Here are a small network's activations along a few directions, averaged over the inputs that share one value of a field.
Values that are neighbours, or in one group, have similar rows; names and order tell nothing.
In the rows, 500 means zero.
Random noise pushes rows far along 4 fixed directions. That doesn't count. These rows show it; they differ only by the noise:
[465 227 608 374 564 513 291 389 501 587 722 454 665 627 626 232 351 434
 440]
[832 277 603 527 290 542 826 670 424 631 297 501 594 301 680 747 314 396
 604]
[511 336 570 437 511 499 430 477 492 584 596 477 644 567 628 377 393 471
 483]
[377 914 208 587 505 326 574 493 613 456 409 403 369 517 594 688 648 743
 551]
[671 603 356 532 398 351 675 445 514 478 334 430 345 337 572 789 530 434
 551]
[461 418 381 423 505 464 401 366 615 539 652 306 432 529 683 428 366 613
 515]


Field MIL:
nifef: [507 710 397 549 556 339 586 452 490 469 328 632 559 509 374 633 726 323
 431]
lamol: [366 347 536 412 599 554 236 402 584 482 678 441 532 595 293 172 501 456
 483]
ref: [374 633 435 529 479 608 500 468 528 405 512 449 248 475 516 599 520 704
 596]
pagal: [626 256 723 484 375 715 646 701 429 597 545 511 520 498 698 487 242 627
 520]
mol: [522 587 535 577 396 519 714 770 471 612 358 554 738 503 634 624 460 663
 570]
naki: [495 545 586 567 550 568 402 408 425 397 446 668 423 427 316 468 642 387
 507]
tis: [559 493 297 495 478 521 602 524 681 505 438 282 303 369 426 593 451 609
 565]
kem: [474 404 667 484 451 740 483 615 411 527 606 504 543 572 571 447 351 620
 522]
mav: [453 525 591 597 405 551 656 772 445 566 523 546 576 546 640 564 429 714
 463]
sobe: [663 378 604 484 507 543 688 675 426 543 350 686 715 413 356 572 486 254
 444]
nis: [517 394 461 565 441 656 535 541 579 492 480 361 407 388 487 429 385 650
 663]
MIL is arranged as a ring.
Question: A walk along MIL starts at sobe and steps to its neighbour nifef. Put ref, kem, mav, nis in the order it reaches them.
Answer: mav, kem, ref, nis
Question: What is the length, in steps, of the shortest route from mol to lamol?
Answer: 4

Field SUF:
zego: [458 317 593 508 493 736 606 763 578 684 501 521 827 602 534 347 368 635
 570]
punuf: [540 483 490 458 453 444 523 444 481 535 512 442 511 496 669 599 436 503
 518]
pog: [320 628 444 528 614 505 371 497 555 470 475 559 560 523 350 377 645 560
 543]
sut: [542 624 448 501 492 519 495 462 490 400 453 452 241 423 412 596 538 539
 548]
nofu: [396 501 522 468 626 471 452 614 527 574 518 580 786 638 411 329 557 485
 439]
depo: [385 538 418 421 594 447 257 207 536 445 738 405 334 621 633 363 454 543
 385]
gok: [324 643 606 653 541 592 503 707 445 487 424 659 690 608 381 347 649 633
 568]
gulik: [463 490 351 548 427 517 642 691 665 623 548 314 602 518 708 489 317 831
 559]
sop: [421 714 355 562 403 426 608 666 569 568 453 417 558 540 688 629 477 752
 561]
miz: [349 579 336 418 585 457 286 197 604 388 730 331 142 569 589 424 484 639
 414]
lasom: [351 648 539 568 522 574 490 586 465 437 540 563 455 565 479 523 578 672
 503]
SUF is arranged as a ring.
Question: List every value one step from punuf, in the order listed.
Answer: depo, sop
Question: List every value one step from nofu, in the order listed.
Answer: zego, gulik
Question: List every value one step from sut, in the order listed.
Answer: gok, lasom
